These are the activations of a small neural network, seen along a few directions. Each row is one input.
Each table varies a few parts of the input and shows all the possible inputs, shuffled.
A made-up example of a description, with smaller parts first: one of 5 places around a ring, together with either a single point or one of 9 places along a line or (one of 3 separate values, together with one of 4 places along a line).
Shared parts are said once, and a part with two or three values counts as separate values.

Other details of the inputs shift rows strongly along two fixed directions, in all tables alike. That doesn't count.

Rows:
row 1: [ 27   7  -1  35  48 -19   6  17 -22 -38 -53]
row 2: [-39  -7  16 -63 -11  18   6   7  10  27  60]
row 3: [-44  -7  23 -39 -30  19   7  13  31  51  41]
row 4: [-25   2  43 -27  24  20  34  75  21 -18  -2]
row 5: [  8   8 -35   9 -14  -9 -24 -53   7  15   0]
row 6: [-34  -7  57 -19  -4  19  24  63  22  18  15]
row 7: [-48 -10  20 -41 -31  17   5  14  29  52  37]
row 8: [-29  -1  67 -20  40   5  25  73   4   0  -9]
row 9: [ 17  10 -47   0 -10  -9 -13 -50  10   8  -2]
row 10: [ 27  -5  22  43  30 -22  -8   3 -20 -50 -19]
row 11: [-22  -5  40 -34  15  33  29  78   7 -16  -6]
row 12: [-40  -2  13 -50 -31  28   7  18  21  43  39]
row 13: [-35  -6  58 -22  -5  14  24  63  23  16  16]
row 14: [ 37   6  -9  30  18   5   4  16 -18 -42 -42]
row 15: [ -2   2 -49  -2   3 -22  -8 -65 -10  17  24]
row 16: [-42 -10  62 -21  37   5  33  60   0  -2  23]
row 17: [-20   2  45 -27  25  21  36  75  21 -18  -3]
row 18: [ 35   6  -7  34  27 -11   8  15  -7 -46 -45]
row 19: [-40   2  21 -53 -16  18   7   8  35  42  40]
row 20: [ -7  -7 -27   8 -30 -20 -30 -70  -4  36  40]
row 21: [ 30   5   7  35  21 -16  -4   8  -5 -33 -37]
row 22: [ 30   4 -10  37  28  -6   7  15  -9 -50 -50]
row 23: [ 12   5 -34   8 -13  -7 -22 -54   7  15  -1]
row 24: [ 36   6 -10  31  18   7   4  17 -19 -45 -42]
row 25: [ 38   9  -7  26  18  -4   3  18 -18 -47 -45]
row 26: [ 36   7  -9  27  17   0   3  15 -17 -44 -41]
row 27: [-47  -8  23 -40 -31  18   7  14  29  49  36]
row 28: [-47  -4  22 -38 -30  17   5  14  30  51  41]
row 29: [-27  -9  51 -29  31  20  33  71  -9 -20  19]
row 30: [ 31   5   7  43  23  -9  -1   9  -7 -34 -41]
row 31: [-19  -6 -35   5 -24 -21 -19 -73  -9  50  42]
row 32: [-25  -4  51 -34  -4  22  25  69  13   7  12]
row 33: [  6  -5 -29  -1 -32 -11 -29 -64 -11  18  33]
row 34: [ 25   4  -3  26  -3  -5  -2   9 -13 -21 -30]
row 35: [  8   3 -43  -5 -39   3 -22 -55   2  36  15]
row 36: [-28  -8  48 -28  -2  33  26  69  11   5   9]
row 37: [  5   5 -44 -10 -43  -1 -23 -58   4  37  17]
row 38: [ 21   0   4  35  21  -9  -2  13 -32 -16 -41]
row 39: [  9   0 -40   0  -3 -21 -19 -60  -4   3  22]
row 40: [-38   0  23 -56 -17  13   6   8  34  43  39]
row 41: [  8 -10   9  47  15 -19  -3  -3 -24 -16  -5]
row 42: [ 30  -2   7  35  33 -20   0   6 -17 -58 -21]
row 43: [ 37   4  -8  28  17   2   3  16 -19 -43 -42]
row 44: [-21   0  53 -30  38  19  31  82  -8 -11 -13]
row 45: [  6  -3 -23   9  -5 -22 -27 -63  -6  10  23]
row 46: [-38   6   8 -66 -15  13  14  11  39  35  40]
row 47: [ 29   2 -13  34  27  -6   6  15  -8 -46 -49]
row 48: [ -3  -6 -22   8 -33 -21 -32 -70  -1  29  39]
row 49: [ -6   2 -30   7 -20 -21 -26 -61  -6  50   8]
row 50: [-17   1  46 -39  14  24  29  75  11 -14   1]
row 51: [-41  -5  14 -52 -33  29   8  16  20  43  35]
row 52: [  9   4 -34   8 -14  -8 -22 -53   5  13  -6]
row 53: [ 24   1  -6  31  -2   6  -1   8 -14 -19 -27]
row 54: [ 33   8  -7  28  25 -15   5  13  -4 -43 -40]
row 55: [ 16   5 -47  -3 -17   6 -16 -42  -6   3  -8]
row 56: [ 26  -1  -4  28  -3   1  -2   7 -14 -18 -28]
row 57: [ 34   3 -11  30  18   8   3  15 -18 -44 -42]
row 58: [ 25  -1   2  41  23  -8  -3  11 -10 -36 -46]
row 59: [ 17  14 -46  -4 -11 -18 -14 -48  10   4  -5]
row 60: [ 32   6 -12  31  18   6   2  17 -19 -44 -42]
row 61: [ -4  -5 -40  -3 -27  -9 -22 -66 -15  34  38]
row 62: [-34  -6  22 -63 -14  17   4   8  12  19  58]
row 63: [-12  -4 -42  -5 -23  -9 -16 -67 -18  41  38]
row 64: [  4  -2 -45  -3 -37   4 -22 -50  -2  29   5]
row 65: [-43  -4  24 -39 -31  18   7  13  31  52  42]
row 66: [ 21  -2  -7  33  37  -8  11   8 -40 -41 -23]
row 67: [ 16  -1   4  33  -5 -14  -6   0  -2  -6 -19]
row 68: [ 15   8 -48   1  -9  -6 -13 -49   9   5  -3]
row 69: [-32  -7  50 -27  38   8  36  67   5 -18  21]
row 70: [ 18  -4  10  44  37 -20  -1   1 -25 -37 -17]
row 71: [ 24  -9   9  42  15  -9  -4   7 -33 -36 -15]
row 72: [  0   4 -34   0 -41 -17 -25 -60  12  41  16]
row 73: [ 30   6   7  40  22 -14  -2   8  -7 -36 -41]
row 74: [ 14  11 -31   2 -16 -19 -23 -54   9  15  -1]
row 75: [  0   0 -36   2 -42 -11 -25 -63  11  45  19]
Description of these inputs: one of 5 places around a ring, together with either a single point or one of 4 places along a line or one of 10 places along a line.
- Changing only the place on the ring of 5 turns row 12 into row 4. The same change can be made to row 53. Which row results? => row 17
- Changing only the place on the ring of 5 turns row 6 into row 35. The same change can be made to row 31. Which row results? => row 63
- Which other rows does row 56 become when the place on the ring of 5 takes its other values? List them by row number. => row 18, row 40, row 43, row 75
- Which other rows does row 48 become when the place on the line of 4 takes its other values? List them by row number. => row 20, row 31, row 41
- Which other rows does row 50 become when the place on the line of 10 takes its other values? List them by row number. => row 11, row 14, row 24, row 25, row 26, row 43, row 55, row 57, row 60

Rows:
row 76: [ -3   3 -40 -19 -12 -13 -18 -63  -6  27  31]
row 77: [ 19  18 -71 -37 -54  32 -16 -38  24  28 -16]
row 78: [ -5   6 -42 -19  -8 -10 -18 -64   7  29  22]
row 79: [-19   1  28 -22  20   4  22  37  16  -6  10]
row 80: [ 55  -5 -13  74  36 -22  -8 -12 -54 -73 -40]
row 81: [-21  -3  37  -7   2  10  16  43   3   9   6]
row 82: [-19  -3  36  -5  -1  10  18  43  18   9   0]
row 83: [ -3  -4 -41 -14 -15  -9 -19 -62 -10  21  41]
row 84: [  0   4 -27   2 -43  -8 -28 -56  22  38  14]
row 85: [-21  -4  35  -8  -1   7  15  43  16   9  -3]
row 86: [  3  16  -7 -59   2  43  26  53  24 -20 -21]
row 87: [  2   3 -29  -3 -38 -11 -26 -55  16  43  12]
row 88: [-21   1  29 -24  23   4  20  36   1  -6  15]
row 89: [ -4   1 -32  -3 -31  -6 -26 -57   7  41  17]
row 90: [-17   1  36 -20  13   4  14  36  22  -9   9]
row 91: [-19 -15  44  -2  -6  16  12  40 -11   1  21]
row 92: [ -4   6 -43 -19 -13 -16 -17 -62  12  27  20]
row 93: [-20  -7  39  -7   1  11  14  43  -2   9   7]
row 94: [ 51  -1 -19  70  41 -26  -7 -10 -47 -69 -51]
row 95: [-21  -2  30 -25  24   6  16  35   7  -7  12]
row 96: [ 59   7 -14  69  39 -32  -9  -8 -25 -63 -63]
row 97: [ 50  -5 -11  87  20 -20 -11  -4 -45 -54 -60]
row 98: [-22  -4  37  -8   5  13  15  41  11  11  -2]
row 99: [-20 -14  38  -3  -3  15  13  43  -6   3  18]
- Changing only one part turns row 82 into row 79. The same change can be made to row 87. Which row results? => row 96
- Describe the family of inputs behind these rows. => one of 2 separate values, together with either a single point or one of 11 places along a line
- Which other rows does row 84 become when the choice among 2 separate values takes its other values? List them by row number. => row 90
- Which other rows does row 88 become when the choice among 2 separate values takes its other values? List them by row number. => row 81

Rows:
row 100: [  0   4 -31  10  11 -43 -23 -75   1  17  20]
row 101: [-27   6  26 -49  -9  16  13  32  37  25  14]
row 102: [ 14  -2 -32  15 -33  -6 -27 -53 -15  21   9]
row 103: [ 24  -4  12  28  30   0   8  27 -31 -49 -23]
row 104: [-32  -8  23 -44  -1  17  15  23   7   7  45]
row 105: [-30 -10  39 -30 -21  18   7  31   9  22  34]
row 106: [  9   0 -52  -1 -12  -3 -16 -57 -20  11  14]
row 107: [-33  -7  22 -47  -1  20  18  27   4  12  43]
row 108: [ 16   9 -47  -9 -11 -11 -22 -61   4   5   8]
row 109: [-31  -5  35 -33 -19  19   9  31  27  25  25]
row 110: [ 24  -1  19  42  13   0   4  33 -10 -33 -42]
row 111: [-33  -6  31 -32 -19  19  12  31  29  24  28]
row 112: [  6 -10  33  47  53 -33   7  13 -30 -40  -8]
row 113: [ 17  12 -47   0 -21 -11 -19 -54  18  17  -7]
row 114: [ 18  12 -40  -1 -22 -12 -25 -55  20  15  -6]
row 115: [ 12   4 -43  13 -29  -3 -23 -52  -1  28  -8]
row 116: [-29   7  25 -49  -7  16  14  33  35  27  11]
row 117: [ 22  -6  21  44  12   1   3  33 -30 -32 -33]
row 118: [ 12   2 -40  14 -31  -6 -22 -53   4  21   2]
row 119: [ 27   6   7  19  34  -3  10  28 -13 -49 -37]
row 120: [ 21  -7  18  43  12   4   4  34 -32 -29 -38]
row 121: [ 11  -3 -39  16 -32  -6 -23 -53 -16  22  10]
row 122: [-29   4  23 -46 -11  14  13  27  42  21  21]
row 123: [ 10   0 -49   0 -13  -6 -17 -59 -18   9  19]
row 124: [ -4  -2 -19  31  -9 -38 -27 -70   5  34  16]
row 125: [ 13  10 -55  -9  -9  -9 -16 -59   0   9   6]
row 126: [-30   1  16 -54   1  14  16  22  26   9  34]
row 127: [ 22  -3  11  28  31   0   9  27 -33 -46 -25]
row 128: [ 11   2  33  47  45 -37   5  18   5 -29 -35]
row 129: [ 25   4   3  21  34  -3  13  28 -12 -51 -34]
row 130: [ 25   8   7  30  24  -4  11  33   2 -37 -50]
row 131: [-33 -11  35 -29 -21  19  10  31  10  21  38]
row 132: [  7 -12  43  63  34 -32   2  19 -27 -26 -16]
row 133: [ 15  11 -51 -10  -9  -9 -19 -59  -2  10   3]
row 134: [-33 -10  33 -31 -21  20  12  33   7  25  35]
row 135: [ 19  -2  10  43  15   4  10  35 -13 -30 -46]
row 136: [ 19  -8  14  45  12   4   8  35 -30 -31 -35]
row 137: [-35  -4  27 -33 -17  21  15  33  23  30  23]
row 138: [ 24  -5  15  29  29  -2   6  25 -27 -53 -20]
row 139: [ 14  10 -54 -11  -8  -6 -18 -56  -4  12  -2]
row 140: [-35  -6  21 -49   1  23  17  30  -1  18  34]
row 141: [-33  -3  30 -34 -17  21  11  33  21  31  20]
row 142: [-34   2  12 -57   5  20  22  30  19  17  24]
row 143: [ 26   9   7  27  24  -1   8  33  -1 -32 -56]
row 144: [ 15  12 -52   1 -19  -7 -17 -52  13  21 -14]
- Changing only one part turns row 129 into row 107. The same change can be made to row 125. Which row results? => row 123
- Changing only one part turns row 126 into row 131. The same change can be made to row 133. Which row results? => row 117
- Describe the family of inputs behind these rows. => one of 5 places around a ring, together with either a single point or (one of 2 separate values, together with one of 4 places along a line)
- Which other rows does row 108 become when the choice among 2 separate values takes its other values? List them by row number. => row 126
- Which other rows does row 105 become when the place on the line of 4 takes its other values? List them by row number. => row 102, row 117, row 120
- A walk changes only the place on the ring of 5. It starts at row 136 and steps to row 106. List the rest of the walk in order. => row 142, row 144, row 135
- A walk changes only the place on the line of 4. It starts at row 122 and steps to row 113. List the rest of the walk in order. => row 130, row 144
